H: [111 147 180 133 123 130  89  99  85  74  83 166  97 110 101 127 101 129
 105 157  95  83 115  77 126 163 124 101 192]
X: [161 134 102 145 122 111 163 134 146 146 144 119 139 133 134 113 115 141
 135 118 146 161 122 143 137 112 127 134 119]
Q: [ 76 149 183 101 138 156  75 127 122 100 103 139 107 121 126  73  98 158
  83 147  97  73 139  88 115 150 105 103 171]
E: [111 147 180 133 123 130  89  99  85  94  83 166  97 110 101 127 101 129
 105 157  95  83 115  77 126 163 124 127 192]
M: [ 81 151 148  87 132 162 104 172 189 166 158  76 132 141 162 113  95 196
  74 122 124 126 152 130  99 124  94 123 113]
S: [ 91 149 184 108 116 134  80 117 114  93  98 141 102 107 113 133 102 153
  90 157  95  83 115  77 126 163 124 101 192]
W: [ 99  85  73 108 116 134  80 117 114  93  98 141 102 107 113 133 102 153
  90 155  96  74 129  81  77 150 109 104 180]
R: [121 139 166 148 127 115 114  83  77  71  85 166 106 108  93 154 101 112
 120 157 107 101 100  88 112 154 131 105 192]
W? : [ 99  85  73 108 116 134  80 117 114  93  98 141 102 107 113 133 102 153
  90 155  96  74 129  81  77 150 109 104 180]
dup S:  : [102]
H? : [111 147 180 133 123 130  89  99  85  74  83 166  97 110 101 127 101 129
 105 157  95  83 115  77 126 163 124 101 192]
[161 134 102 145 122 111 163 134 146 146 144 119 139 133 134 113 115 141
 135 118 146 161 122 143 137 112 127 134 119] : X
back: [74 85 99] : H

V: [ 68  59  73 111 139 150 199 170 184  79 109 171 193 153 139 175  76  73
 123 185 113 158 166  69  92  77 170  75 102 106 145 140 111 171 169 151
 135 109 153 170  89 194 157 184 110 170  70 135 125 184]
J: [191  69  60 184 125  78 122 140  80  98 183 189 136  91  86  65 140 150
  62 190  61  67 183 194  60 182 132 178 149 137 198 140 111 171  77 151
 135 109 153 170 136 187 180  62  79 106 165 148 195  84]
K: [134 145  70 124 148  76 109 165 141 190 181 178  78 183 141 145 181 171
 164 164 104  66  70 110  66 137  70 154 131  66  93  59  72 198 164 191
 151  83  68 123 162 138 103  83 134 114  77 125 174  74]
Z: [106  59  73 111 139 150 199 170 184  79 109 171 193 153 139 175  76  73
 123 185 113 158 166  69  92  77 170  75 102 106 145 140 111 171  77 184
 135 109 106 170  89 194 157 184 110 170  70 135 125 184]
[106  59  73 111 139 150 199 170 184  79 109 171 193 153 139 175  76  73
 123 185 113 158 166  69  92  77 170  75 102 106 145 140 111 171  77 184
 135 109 106 170  89 194 157 184 110 170  70 135 125 184] : Z
[ 68  59  73 111 139 150 199 170 184  79 109 171 193 153 139 175  76  73
 123 185 113 158 166  69  92  77 170  75 102 106 145 140 111 171 169 151
 135 109 153 170  89 194 157 184 110 170  70 135 125 184] : V
V? : [ 68  59  73 111 139 150 199 170 184  79 109 171 193 153 139 175  76  73
 123 185 113 158 166  69  92  77 170  75 102 106 145 140 111 171 169 151
 135 109 153 170  89 194 157 184 110 170  70 135 125 184]
J? : [191  69  60 184 125  78 122 140  80  98 183 189 136  91  86  65 140 150
  62 190  61  67 183 194  60 182 132 178 149 137 198 140 111 171  77 151
 135 109 153 170 136 187 180  62  79 106 165 148 195  84]

C: [174 122 139 160 106 107 175 172 190  70 108 132 174  91 123 171 185  93
 121 174  99 147]
P: [123 137 140 156 107 106 188 160 182  66 112 131 169  88 131 172 178  81
 127  80 106 145]
A: [127 147 128 160 126 106 188 182 154 109 107  72 168  85 127 176 188  83
 123  74 111 148]
U: [126 127 147 154 182 160 182 107 188  72 109 128 182 106 129 177 179  90
 182  90  98 152]
B: [117 136 155 143 112 111 178 170 198  70 109 129 174 105 132 182 180  82
 130  85 107 155]
L: [126 127 147 154 110 110 178 170 201  72 109 128 177 106 129 177 192  85
 130  80  96 149]
back: [182 160 188 106 107] : P
dup C:  : [174]
dup B:  : [155]
back: [182 160 188 106 107 156 140] : P
B? : [117 136 155 143 112 111 178 170 198  70 109 129 174 105 132 182 180  82
 130  85 107 155]
back: [128 109  72 188 107 182 160 182 154 147 127 126] : U

T: [136  65 179  77 104 170  94 127 141 141  76 124  63 155  70 141 181 179
 153 115 170  93 160 182 178  87 159  69 172 117  72 106 151  90  98 143
 158]
F: [ 66 100 100  92 100  69  90  92 173 141  79 110 176 132 176  88 191 182
 156 118 172 190 155 154  64  90 119 102 144 123 191  91 154 119  62  85
  78]
N: [148 124 159 117 181  69  72 117 139 111 101  70  75 101  94 118  71 184
 184 169 179 134  83 189 101 130 126 142  69 102 104 145 116 130 132  66
 101]
Y: [179 156 115 170  93 125  83 166  60 187 169  75 167 147 142 118 159 138
 146 170 114 109  80 194 157  75 151 142 122 127 170 191 142 160 129  95
 188]
N? : [148 124 159 117 181  69  72 117 139 111 101  70  75 101  94 118  71 184
 184 169 179 134  83 189 101 130 126 142  69 102 104 145 116 130 132  66
 101]
[136  65 179  77 104 170  94 127 141 141  76 124  63 155  70 141 181 179
 153 115 170  93 160 182 178  87 159  69 172 117  72 106 151  90  98 143
 158] : T
back: [ 93 170 115 153 179] : T
Y? : [179 156 115 170  93 125  83 166  60 187 169  75 167 147 142 118 159 138
 146 170 114 109  80 194 157  75 151 142 122 127 170 191 142 160 129  95
 188]

